Each row below holds a small network's activations on one record, seen along a few directions.
After each row come some of the record's fields: F, M, G, V.
Not every record has every field; a missing one is written absent.
The largest differences between rows may come from other fields.
In the rows, 500 means zero.
Random noise pushes rows far along 13 fixed directions. That doesn't count. These rows show it; they differ only by the noise:
[551 348 513 656 420 340 549 521 599 557 386 433 347 521 494 467 730 455
 383 320 236 463 551 750 593 698 342 378 397 358 477 487 457 304]
[527 228 475 361 764 695 503 396 419 630 464 643 611 470 425 494 532 509
 665 651 471 360 677 441 405 493 467 497 399 360 453 633 373 524]
[567 596 407 302 491 552 580 468 673 443 486 397 514 481 135 627 377 660
 438 426 509 458 646 421 657 459 671 432 423 533 397 696 241 425]
[501 451 431 401 734 448 571 463 400 322 431 607 662 535 496 601 498 673
 655 535 630 555 512 385 507 413 555 644 406 527 518 604 535 511]
[340 442 529 437 464 556 395 448 563 546 632 639 373 538 395 577 470 352
 670 459 538 476 615 569 584 463 361 450 542 604 591 637 305 368]
[378 494 558 597 434 443 339 468 431 455 570 352 529 157 694 386 381 193
 400 562 410 197 624 666 602 438 569 216 467 142 573 456 592 394]
[433 463 588 228 567 348 656 416 391  82 434 626 608 340 391 554 339 825
 378 456 688 395 635 350 860 365 519 356 608 667 508 644 540 358]
[392 655 377 489 723 415 461 598 313 359 476 458 709 539 495 501 357 518
 659 551 576 548 532 335 352 439 590 694 528 518 634 364 451 694]
[606 339 503 523 543 468 495 600 384 612 374 652 466 460 613 453 504 513
 452 594 497 471 431 313 507 529 279 654 681 670 655 341 516 729]
[434 404 623 541 531 451 272 612 430 508 393 542 233 405 739 549 769 369
 467 487 630 665 338 477 417 504 356 464 579 542 389 534 781 617]
[469 750 569 371 515 549 428 640 449 504 421 539 519 416 586 535 437 495
 593 680 767 677 359 220 327 414 546 609 690 741 414 334 707 820]
[538 623 431 501 494 494 250 670 500 472 432 422 407 324 682 677 474 312
 413 607 751 591 288 260 503 388 542 693 648 624 624 487 681 757]
[182 169 327 577 679 335 360 662 358 394 554 312 461 322 396 438 464 524
 354 196 372 284 902 601 529 595 358 497 540 277 712 428 416 520]
[550 633 436 546 675 314 530 510 390 258 373 368 665 544 572 520 529 571
 466 496 481 548 421 480 501 470 677 538 378 361 495 512 532 458]
[548 658 360 534 609 401 693 625 541 492 344 309 746 518 425 467 507 670
 549 487 411 559 578 483 296 633 640 656 382 387 425 237 579 620]

[351 722 448 593 578 358 506 472 421 365 525 496 617 733 412 492 479 291
 793 444 355 527 595 657 450 597 462 535 432 459 689 411 238 340] | F=f2, M=absent, G=absent, V=v2
[506 714 495 442 608 566 636 440 428 403 382 579 884 583 600 533 484 307
 682 796 570 502 445 431 346 644 504 684 596 571 681 280 570 476] | F=f2, M=absent, G=absent, V=v3
[542 563 185 553 674 647 439 621 677 743 575 228 700 655 437 591 413 459
 553 552 500 516 572 449 204 507 684 915 409 351 633 385 339 629] | F=f1, M=absent, G=absent, V=v2
[361 573 547 679 396 328 573 483 421 557 569 652 482 694 501 333 457 333
 787 423 261 471 619 711 488 592 242 441 493 521 680 290 299 416] | F=f3, M=m3, G=g1, V=v2
[575 250 618 512 415 417 568 337 618 478 512 591 350 395 637 529 609 650
 429 383 525 474 485 704 705 352 498 293 285 355 304 760 684 260] | F=f1, M=m5, G=g3, V=v2
[545 726 463 551 388 410 615 519 624 466 496 461 501 426 455 561 499 597
 776 428 512 627 487 594 475 422 680 473 181 386 282 505 687 535] | F=f3, M=m2, G=g1, V=v2
[510 259 648 577 360 551 423 545 570 842 572 627 178 612 637 376 632 527
 383 428 480 607 385 538 427 496 222 492 690 692 437 430 505 592] | F=f2, M=absent, G=g2, V=v2
[489 559 464 561 602 458 383 721 530 612 319 265 511 600 650 470 653 369
 267 550 471 591 450 444 248 694 395 715 730 512 597 178 571 646] | F=f1, M=absent, G=g3, V=v2
[448 379 528 533 403 477 514 508 539 491 472 656 378 363 522 604 606 453
 621 420 548 563 473 569 548 561 350 489 462 595 496 538 675 507] | F=f3, M=m5, G=g3, V=v3
[454 579 804 328 529 498 593 387 130 337 395 833 522 462 434 274 431 517
 666 667 439 427 534 364 553 511 348 141 656 653 379 458 430 578] | F=f3, M=m5, G=g3, V=v3
[427 567 547 564 449 520 399 588 532 668 613 266 429 487 522 307 429 482
 349 460 384 423 597 586 365 471 597 364 533 311 385 367 457 530] | F=f1, M=m5, G=g3, V=v2
[691 503 549 422 678 573 640 418 435 590 446 701 608 745 568 466 553 748
 719 671 574 661 345 361 346 380 566 648 389 583 330 553 512 578] | F=f1, M=m5, G=absent, V=v2
[480 308 473 593 656 444 265 479 580 419 547 338 308 670 747 647 824 478
 298 359 613 642 360 662 507 415 550 574 374 301 443 833 634 236] | F=f1, M=absent, G=absent, V=v2
[466 609 451 484 515 303 527 645 322 383 465 598 380 513 360 479 364 760
 659 324 563 662 487 306 517 366 480 571 486 710 459 452 473 833] | F=f1, M=m5, G=g2, V=v2
[462 822 480 686 382 434 383 561 533 493 623 327 520 689 635 457 454 305
 443 523 468 605 290 568 421 492 607 581 582 519 625 375 443 432] | F=f3, M=m1, G=absent, V=v3
[705 429 512 579 321 505 652 495 538 751 568 474 488 401 457 242 288 673
 367 518 250 252 597 508 618 430 521 371 459 381 456 359 378 576] | F=f3, M=m5, G=g1, V=v2
[349 499 347 533 588 378 441 455 473 253 683 559 546 544 463 670 411 497
 751 377 580 469 574 582 699 373 548 638 329 460 734 714 402 291] | F=f2, M=m1, G=absent, V=v2
[303 474 380 500 399 448 316 472 598 338 880 470 485 283 579 659 115 504
 503 397 790 338 575 500 829 100 654 584 495 505 784 709 521 371] | F=f3, M=m2, G=g2, V=v2
[414 379 391 568 523 399 496 550 450 403 606 481 457 532 490 501 464 673
 426 304 544 529 544 503 549 434 472 605 486 514 581 550 534 533] | F=f3, M=absent, G=absent, V=v3
[558 830 410 588 394 446 505 555 750 512 570 260 551 693 520 584 498 446
 462 482 505 612 393 592 481 504 677 647 450 478 536 453 460 330] | F=f3, M=absent, G=absent, V=v2
[370 448 413 428 734 536 421 435 513 323 524 542 501 796 338 757 713 488
 642 393 610 707 465 527 455 589 490 671 462 632 564 785 322 267] | F=f2, M=absent, G=absent, V=v3
[601 501  99 508 609 386 593 644 614 315 341 227 665 487 216 756 452 592
 311 314 452 453 636 404 620 672 588 843 436 474 781 508 351 539] | F=f1, M=m5, G=absent, V=v3
[451 517 403 418 781 486 568 415 308 240 459 557 742 632 429 579 503 619
 612 525 585 576 494 400 433 496 613 620 435 523 551 611 437 486] | F=f2, M=absent, G=absent, V=v3
[601 507 345 604 312 420 912 459 761 543 472 617 745 544 416 607 480 586
 712 451 387 459 603 690 602 721 387 758 353 571 717 294 567 292] | F=f1, M=m5, G=absent, V=v3
[533 574 523 544 319 565 600 311 587 590 489 583 597 362 458 497 389 175
 679 608 347 352 572 693 539 541 504 288 348 346 529 491 414 408] | F=f1, M=m5, G=g1, V=v3
[374 224 425 539 440 555 594 354 675 512 743 535 605 395 606 559 422 599
 531 418 584 364 643 740 599 385 539 548 334 335 570 616 669 222] | F=f1, M=m5, G=g1, V=v3
[186 196 519 637 612 369 330 559 305 411 567 384 313 382 577 365 651 554
 391 166 450 552 648 697 348 507 428 305 425 256 351 535 682 582] | F=f3, M=absent, G=g2, V=v3
[675 200 446 445 500 615 610 413 625 618 486 663 510 477 501 624 518 652
 463 532 563 461 454 450 609 467 432 653 452 593 536 643 523 461] | F=f1, M=m5, G=g3, V=v3
[554 579 622 370 615 476 611 448 487 353 206 527 532 456 432 578 814 480
 630 552 447 588 508 568 445 720 521 314 358 421 225 562 640 375] | F=f2, M=m5, G=absent, V=v2
[370 657 619 478 390 406 466 479 496 411 551 405 345 399 402 396 486 488
 562 342 422 473 652 669 544 434 580 126 355 303 247 576 516 432] | F=f3, M=absent, G=g2, V=v2
[449 545 440 532 624 642 360 421 521 514 494 329 631 416 567 549 611 165
 576 629 448 408 560 657 328 565 665 411 301 114 447 596 552 385] | F=f3, M=absent, G=absent, V=v3
[592 591 572 257 549 753 686 337 662 526 436 497 710 510 364 556 525 600
 530 687 588 531 540 477 398 531 693 402 424 469 216 587 554 392] | F=f3, M=absent, G=g1, V=v3
[924 423 381 701 522 508 494 486 578 745 434 440 475 702 598 499 580 469
 374 598 277 471 250 473 544 494 555 682 361 392 588 568 279 491] | F=f3, M=m2, G=absent, V=v2
[397 655 613 330 611 467 508 416 454 237 523 448 650 512 502 544 430 611
 470 554 675 520 507 460 573 400 684 404 560 534 434 586 527 309] | F=f2, M=m5, G=g2, V=v2
[403 670 563 569 394 443 386 528 668 534 500 522 380 657 644 644 646 218
 630 494 597 713 362 635 435 555 383 592 577 651 582 466 556 357] | F=f1, M=m5, G=g3, V=v2
[745 336 339 678 479 280 650 563 430 384 372 569 462 531 502 567 559 752
 376 326 412 568 296 409 697 539 432 725 410 623 650 518 513 596] | F=f2, M=absent, G=absent, V=v3
[532 344 532 375 768 628 483 403 371 502 410 618 612 549 523 502 621 440
 622 674 501 415 577 450 423 540 458 506 459 393 487 607 444 451] | F=f2, M=absent, G=absent, V=v2
[549 758 407 700 437 302 492 615 553 414 501 254 592 646 602 473 456 401
 340 471 362 489 410 574 568 576 562 646 569 460 752 290 406 364] | F=f3, M=m5, G=g1, V=v2
[471 441 482 529 563 353 425 588 328 246 357 491 533 258 681 580 513 461
 348 496 634 493 408 379 587 494 467 550 602 543 632 452 771 638] | F=f3, M=m2, G=g3, V=v3
[394 267 328 475 616 434 649 559 553 365 433 485 568 396 343 647 618 748
 554 269 539 544 689 559 491 640 461 641 359 474 482 535 670 485] | F=f3, M=m5, G=absent, V=v3

Here are new rows. What are their fields?
[615 398 428 431 494 651 777 318 436 649 667 848 712 553 283 444 188 741
 882 601 462 390 577 391 538 352 526 602 341 623 561 553 252 602] | F=f2, M=m5, G=g2, V=v3
[383 490 427 719 675 348 508 487 381 491 757 469 739 917 782 310 383 626
 537 495 461 524 446 600 376 356 507 806 544 450 793 323 382 329] | F=f3, M=absent, G=absent, V=v2
[497 782 597 518 359 558 492 607 658 625 427 371 456 633 502 520 646 378
 426 556 528 737 294 496 265 704 508 545 695 712 378 273 575 532] | F=f2, M=absent, G=absent, V=v3
[455 418 342 665 382 305 577 563 545 451 568 468 429 571 422 505 445 583
 441 222 393 488 579 622 626 539 378 618 450 524 694 455 424 471] | F=f1, M=absent, G=absent, V=v3
[696 489 490 371 519 482 586 594 412 544 310 407 500 435 245 379 331 678
 182 516 333 325 615 249 624 566 485 411 690 582 511 376 210 715] | F=f1, M=m5, G=g2, V=v2
[835 498 479 479 363 525 834 598 801 681 315 342 675 378 560 498 519 848
 173 611 506 473 401 394 517 636 599 692 580 583 393 198 773 535] | F=f2, M=m5, G=absent, V=v2
[652 523 528 546 463 437 552 421 380 397 455 576 460 427 494 463 475 599
 524 488 430 505 360 472 617 387 616 346 320 430 360 646 515 549] | F=f3, M=m5, G=g1, V=v3
[612 412 391 534 480 518 701 502 619 555 505 438 655 602 448 470 498 677
 340 480 403 418 562 528 536 626 484 659 516 502 606 401 461 385] | F=f3, M=absent, G=absent, V=v3
[672 463 510 733 684 400 478 407 136 516 500 657 672 729 921 288 423 495
 537 697 472 572 139 388 326 273 538 666 468 443 627 415 512 715] | F=f1, M=absent, G=absent, V=v3
[396 502 475 674 519 450 349 616 427 475 689 218 500 494 784 348 458 650
 206 423 588 559 364 506 346 338 703 562 558 337 442 406 752 582] | F=f3, M=m5, G=g1, V=v3
[820 674 430 319 536 533 737 462 521 435 264 494 770 570 324 535 348 572
 323 739 413 356 497 241 692 611 545 604 661 661 682 401 223 513] | F=f2, M=m5, G=g1, V=v2
[708 553 540 326 485 675 685 469 562 636 324 470 555 452 255 452 480 686
 405 584 437 521 516 356 390 564 633 369 456 519 173 495 425 679] | F=f1, M=m5, G=g3, V=v3
[469 327 586 469 586 678 344 475 476 553 380 503 579 212 868 547 703 127
 439 775 623 366 504 534 368 608 401 477 579 275 540 452 926 510] | F=f3, M=absent, G=g3, V=v3
[591 644 622 473 341 293 574 563 487 304 417 532 310 582 412 506 518 725
 281 354 506 637 319 392 773 511 454 419 680 834 471 513 421 431] | F=f2, M=m5, G=absent, V=v2
[446 370 398 714 359 479 374 576 665 743 745 502 278 569 618 514 517 431
 616 335 482 537 499 668 486 408 387 671 404 453 619 514 524 485] | F=f3, M=absent, G=absent, V=v2
[479 101 538 421 653 614 299 441 287 481 593 854 216 571 526 616 583 632
 566 453 715 632 326 275 595 288 316 590 587 791 528 876 424 639] | F=f2, M=m5, G=g1, V=v3
[437 275 438 416 554 832 353 565 656 774 543 436 424 322 458 599 667 368
 524 573 584 444 656 505 288 627 468 560 489 371 387 560 659 585] | F=f3, M=m5, G=absent, V=v3
[325 501 510 448 427 603 377 499 656 601 819 441 431 643 507 496 349 524
 406 456 656 487 584 527 526 345 511 584 680 607 608 550 372 333] | F=f1, M=absent, G=absent, V=v2
[497 321 437 585 497 480 451 571 503 638 543 664 333 507 564 555 552 542
 701 398 559 606 463 484 466 430 330 678 422 597 545 523 576 673] | F=f3, M=absent, G=g2, V=v2
[570 547 361 773 394 333 604 547 461 545 442 501 547 472 531 445 483 371
 652 418 246 473 473 645 469 615 436 562 317 371 644 308 499 605] | F=f3, M=m5, G=g1, V=v3
